Each row below holds a small network's activations on one input, seen along a few directions.
Each table varies a few parts of the input and shows all the possible inputs, shuffled.
Descriptions start from the smaller parts, as in this example, which fits no table here: ring(8) and (point or (values(2) and line(4)) or ring(9)).
Shared parts are said once, and a part with two or three values counts as separate values.
(in the rows, 128 means zero)

Other details of the inputs vary at random and push rows far along two fixed directions, the same in every table; ignore that.

A family of inputs:
x1: [ 98 103  44 165 172 128 157 117 128 116 152 117  77 179]
x2: [125 166 153 110 118 132 147 142 117 135 117 105 114  93]
x3: [128  98 109 123 159 202 196 128 161 120 141 137 101 113]
x4: [ 82 138  46 177 170  84 171 116 103 120 137 112  89 166]
x5: [169 149 188 107  67  94  94 136 106 118 116 104 127 103]
x6: [158 158 158 148 102 133 133 135 124 136 110 129 104 109]
x7: [124  61 156 124 104 171 127 137 178 130 134 120 149 154]
x8: [114  59 114 139 153 166 175 106 136 132 118 143 136 128]
x9: [102 123 102 156 144 107 194 123 124 121 119 174 113 102]
x10: [121 116  95 132 187 108 160 103 117 116 135 167 123 144]
x11: [105 120 108 106 102 199 124 147 141 136 158 123 163 180]
x12: [155 198 150 129 171  74 156 103  97 106 118 139  84 109]
x13: [145  99 151 115  99 217 159 143 157 143 134 106 123 125]
x14: [131 135 134 125 144 117  78 130 156 134 139 110 130 136]
x15: [124 136  83 182 184 117 155  84 152 136 124 122 136 146]
x16: [122 110  94 126 105 209  92 149 163 140 145 138 131 154]
x17: [143 109 146 127  69 180  60 157 138 161 132 119 150 149]
x18: [102 123 150 103 121 111 123 136 108 129 109 118 133 106]
x19: [ 92  79 106 118 139 171 205 131 146 129 136 145 130 113]
x20: [132  51 106 147 131 159 179 114 134 106 141 157 148 132]
x21: [133 145 120 136 130 119  74 135 120 140 125 141 118 120]
x22: [138 170 122 154 174  63 106  85  81 153  95 110 122 100]
x23: [114 135 163 114 108 104 136 144 154 126 128 114 130 119]
x24: [124 116 142 125 122 116 102 136 124 118 110 158 107 114]
x25: [160 154 181  88  80  94  85 145 112 104 126 112 111  96]
x26: [124 156 142 123 176  54 115  96  89 119  90 130  97  85]
x27: [128 134 123  96  60 181  78 165 135 128 157  96 168 146]
x28: [142 126 143 123 128 114 118 117 107 137 121 133 144 155]
x29: [149 106 136  90  80 175  58 161 138 124 164 109 150 137]
x30: [141 149 195  80 102  96  71 136 104 112 117 124 115 132]
x31: [121  89  94 168 178 118 170 101 157 135 125 141 144 144]
x32: [154 200 163 151 169   9 154  73  66 119  89 139  96 103]
x33: [124 118 151  99  92 198 172 162 148 121 157 132 134 149]
x34: [119 110 150 115  98 187 164 167 187 126 153 110 135 135]
x35: [ 96  91  88 130 159 144 185 127 127 123 146 165 154 156]
x36: [ 98  97  84 136 157 164 170 126 129 130 159 157 157 162]
x37: [137 178 122 135 182  63 109  95  86 124 124 141 113 128]
x38: [127  67  75 127 149 161 156 129 144 108 157 160 143 134]
x39: [113  95  72 157 173 133 154 120 137 127 126 181 119 126]
x40: [138 121 154 123 124 125 146 111 120 140 107 116 116 104]
x41: [137 115 161 126 127 111 133 109 105 122 116 140 132 146]
x42: [111 148  60 154 209 121 153  82 120 132 118 135 111 116]
x43: [137 139 142  84  93 188  66 145 141 132 152 107 138 174]
x44: [112 150 132 133 134  96  97 136 138 141 132 106 149 131]
x45: [141 158 122 140 136 133 115 101 111 139 125 119 139 163]
x46: [139 156 114 156 113 138  92 119 122 150 110 125 131 139]
x47: [161 156 170 127 117 136 151 123 117 126 125 124 113 135]
x48: [112 142 125 129 109 101 102 151 111 141 112 143 138 119]
x49: [140 116 117 173 171 139 210 105 167 123 131 133 113 125]
x50: [148 128 124  91  76 188  60 154 144 121 159  99 147 146]
x51: [ 89  76 105 129 153 149 200 122 128 109 144 173 144 153]
x52: [ 93 130  50 175 161 149 167 118 134 135 130 162 137 136]
x53: [155 130 124 139 116 116  98 120 106 131 135 115 150 124]
x54: [129 114 136  96  67 165  77 170 129 132 161 107 170 138]
x55: [146 165 157 112  85 122 138 155 115 111 137 113 126  99]
x56: [138 106 170  91  59 177  89 172 157 130 133 136 111 124]
x57: [ 98 111  97 106 107 211 117 148 149 151 144 102 159 148]
x58: [128 133 145 111  94 104 146 143 114 108 134 130 133 102]
x59: [133 150 110 140 140 143 108 101 117 155 110  98 135 131]
x60: [124 117 158 117 139 101 104 128 152 113 121 124 117 124]
x61: [111 122  71 154 172  80 180 113 102 109 130 158 146 111]
x62: [118 116 135 118 111  97 136 137 104 102 129 137 144 109]
x63: [133 117 128 127 138 121 115 114 112 153 105 114 139 121]
x64: [137 130 132 154 144 109 103 111 145 147 127 107 144 140]
x65: [109 165 149 142 162  27 130 110 111 116  99 124 124 103]
x66: [122 120 182  73  61 161 120 166 135 127 146 123 140 147]
x67: [142 111 184  66  73 173 103 158 147 118 148 126 120 148]
x68: [ 91 114  66 159 169 156 171 118 172 129 148 129 153 153]
x69: [129 134 139 119 145  94  89 132 150 129 123 117 128 129]
x70: [128 166 121 125 181  54 106 100  91 134  95 126 107  92]
x71: [139 109 141 110 121 107 114 130 115  95 130 140 123 110]
x72: [112 106  72 148 176 171 146 112 185 125 151 129 132 158]
x73: [144 185 181  96 126  60  87 118  95 130  93 106  91  78]
x74: [107 138 129 106 127 107 109 138 106 146 112 114 143 112]
x75: [ 87  68  98 146 130 160 178 141 141 120 131 178 137 130]
x76: [140 190 180 114  69 115 102 167 115 133 111 115 108 100]
x77: [148 156 145 132 118 140 132 144 137 121 122 143  87 103]
x78: [151 177 160 140 109  56  64 125  88 149  83 124 121 108]
x79: [129 118 118 172 181  83 198  86 147 122 115 142 115 117]
x80: [155  91 109 153 128 181 208 124 146 109 150 142 128 120]
x81: [109 175 110 140 173  64 120 106  82 145 108 117 129  97]
x82: [149 130 183  92  86 178 104 167 186 123 147  95 113 132]
x83: [114 147 117 139 113 118  94 148 111 145 124 138 142 124]
x84: [132 129 158 115 133 106 127 128 164 115 128 122 106 116]
x85: [156 155 190 120  67 103  85 142 115 140  98 121 112 108]
x86: [114 112 167  86  67 149  71 181 168 145 138  94 165 149]
x87: [124 132 107 152 104 117  95 132 112 140 133  74  95 182]
x88: [148 169 142 144 149  76 104  96  83 140 116 125 133 141]
x89: [135  98  58 167 151 173 168 101 136 123 149 139 154 148]
x90: [129 175 115 135 186  63  96  95  89 139 105 119 107  93]
x91: [154 115 132 126 105 115 105 130 111 128 127 121 153 127]
x92: [147  94 101 131 139 186 198 134 156  94 162 151 114 116]
x93: [135 113 153 142 105 115 110 127 116 132 101 145 124 122]
Description of these inputs: values(3) and (point or (values(5) and line(6))).
The inputs of x67 and x66 match in every part but the values(3) part. If x72 is changed in the same way as x67 into x66, which row does it become? -> x68
Which other rows does x91 become when the values(5) part takes its other values? List them by row number. -> x28, x31, x63, x78
Start at x2 and move only the line(6) part, one step at a time. The first step leads to x19. Which rows follow, in order? -> x18, x74, x81, x57
Which other rows does x56 become when the values(5) part takes its other values? List them by row number. -> x25, x67, x73, x84
Which other rows does x50 become when the values(3) part takes its other values? List them by row number. -> x27, x89

A family of inputs:
x94: [127 148 130 127 149  95 136 118 128 113 135 122 122 132]
x95: [107 130  91 137 170 103 159 120 118 115 132 155 125 110]
x96: [128 127 135 138 150  90 124 111 126 122 123 127 122 139]
x97: [131 128 143  99  98 178 103 152 155 135 139 107 118 136]
x98: [ 98  62  78 160 178 155 195 109 168 128 140 155 135 146]
x99: [102 116  95 158 167  89 161 108 117 127 116 154 133 123]
x100: [145  96 184  92  76 177 130 159 150 121 132 138 124 109]
x101: [116  91  74 156 178 140 170  99 120 129 129 168 136 122]
x102: [163 190 191 126 125  30 133 110  77 108  94 129  97  83]
x103: [115 159 120 132 125 117 135 133 108 134 122 121 123 120]
x104: [163 210 151 150 143  43  93  98  90 128 102 106 102 112]
x105: [116 108  72 171 157 152 181 116 132 132 134 154 136 129]
x106: [103  77  71 143 184 166 198 119 169 113 152 158 127 133]
x107: [124 152 134 131 145  58  95 119  94 128 104 136 117 104]
x108: [103  93  71 158 173 177 212 114 162 128 147 143 121 142]
x109: [122 100 153  76  56 188  89 177 147 123 161 110 157 158]
x110: [133  66 165  99  70 209 164 163 169 125 143 134 141 127]
x111: [141  92 131 113  88 216 102 151 174 138 146 117 134 146]
x112: [132 128 149 112  91 139  86 142 117 147 121 113 154 132]
x113: [109 119  74 154 167 140 196 113 116 115 142 156 121 141]
x114: [108 109 137  97  82 169 111 167 147 129 147 116 155 139]
x115: [130 120 101 156 188 112 152  88 125 127 115 145 120 117]
x116: [146 142 154 123  89 152  88 145 146 146 128  95 131 134]
x117: [119  99  89 164 183 135 182  93 142 134 126 145 136 133]
x118: [152 148 154 110  68 146  72 155 114 135 132 107 139 143]
x119: [153 164 154 132 140  77  96 103 102 132 111 110 125 128]
x120: [152 208 147 136 121  52  68 117  76 134  95 117 108  90]
x121: [129 198 153 129 148  38 106 115 107 124 105 102 114 101]
x122: [132 156 159  86  71 149  69 165 119 140 129 105 122 125]
x123: [128  99 162  87  59 160  70 165 136 134 141 114 152 159]
x124: [137 181 158 132 155  30  79 109 100 126  89 115 103 100]
x125: [141  90 160  84  51 201  71 165 138 140 148 110 166 166]
x126: [118 120  84 156 178 140 196 104 138 116 144 142 110 143]
What is each input in this table made of? -> values(3) and (point or (values(2) and ring(5)))
The inputs of x115 and x117 match in every part but the values(3) part. If x95 is changed in the same way as x115 into x117, which row does it become? -> x114

A family of inputs:
x127: [105 169 128 139 170  15 136 108  85 115  99 142 122  94]
x128: [116  46 126 119 107 201 194 146 157 119 147 165 147 129]
x129: [147 185 160 122 120  74 142 123  88 110 112 130 103  95]
x130: [143 154 109 161 156  98 105  96 112 142 114 115 131 139]
x131: [ 98 113  71 144 169 170 184 127 164 125 151 133 118 139]
x132: [ 91 100  77 133 158 148 191 132 141 109 157 155 131 142]
x133: [108  88  88 150 180 152 172 108 172 126 147 128 130 159]
x134: [143  67 149 119 120 174 147 130 162 124 133 146 129 129]
x135: [118 136 113 142 133  84 119 118  84 134 110 148 144 116]
x136: [118 128 133 128 167  70 113 110 128 120 115 131 121 119]
x137: [123 164 101 141 135  97 125 120  82 125 125 139 130 126]
x138: [146  92 171  83  51 183  25 165 141 151 135 103 159 154]
x139: [152 165 156 123 104 147 131 139 135 130 124 109 101 107]
x140: [168 142 197 106  78 146  83 140 150 138 121  87 121 134]
x141: [143 172 141 110  72 161  54 155 119 152 129  90 133 137]
What is each input in this table made of? -> values(3) and ring(5)
Which other rows does x133 become when the ring(5) part takes its other values? List them by row number. -> x127, x131, x132, x136

A family of inputs:
x142: [135 135 139 123 114 134 119 133 128 131 123 123 127 121]
x143: [128 127 137 121 113 126 111 135 122 131 122 128 130 124]
x144: [131 132 140 121 111 126 121 136 121 128 130 123 132 129]
x145: [125 132 139 118 116 125 119 138 130 129 129 120 129 124]
x146: [129 143 129 125 118 135 112 136 125 133 130 115 130 133]
x147: [137 134 145 122 114 130 123 132 128 127 129 123 126 131]
x148: [123 128 136 114 121 122 111 137 128 126 129 126 132 126]
x149: [132 140 126 124 119 132 107 135 128 135 131 117 128 137]
x150: [128 115 116 140 141 145 153 121 137 128 130 142 124 126]
x151: [129 128 137 117 116 122 113 134 119 125 130 128 136 131]
x152: [115 124 101 136 143 142 148 122 129 130 134 134 130 135]
x153: [132 119 138 127 124 125  98 125 135 138 124 116 141 140]
x154: [124 112 118 134 149 137 153 120 143 123 133 134 122 129]
x155: [136 135 141 121 111 130 124 133 126 126 129 121 130 129]
x156: [130 111 119 136 143 139 156 118 135 122 134 136 126 134]
x157: [129 127 134 119 118 126 108 134 121 130 125 130 134 122]
x158: [132 139 126 128 120 132 103 129 129 132 131 114 127 136]
x159: [130 110 116 138 144 143 150 118 137 127 129 139 124 126]
x160: [129 128 140 119 111 123 116 135 120 127 127 126 132 133]
x161: [124 180 124 151 175  32 135  97  89 119  99 136 107  99]
x162: [122 117 118 136 145 139 156 123 143 124 134 137 122 129]
x163: [121 118 114 135 142 138 157 125 141 123 133 135 126 127]
x164: [122 111 110 139 138 140 151 125 130 129 131 142 130 124]
What is each input in this table made of? -> point or line(4) or (values(3) and line(6))
Which of the alternatives is x154? -> values(3) and line(6)
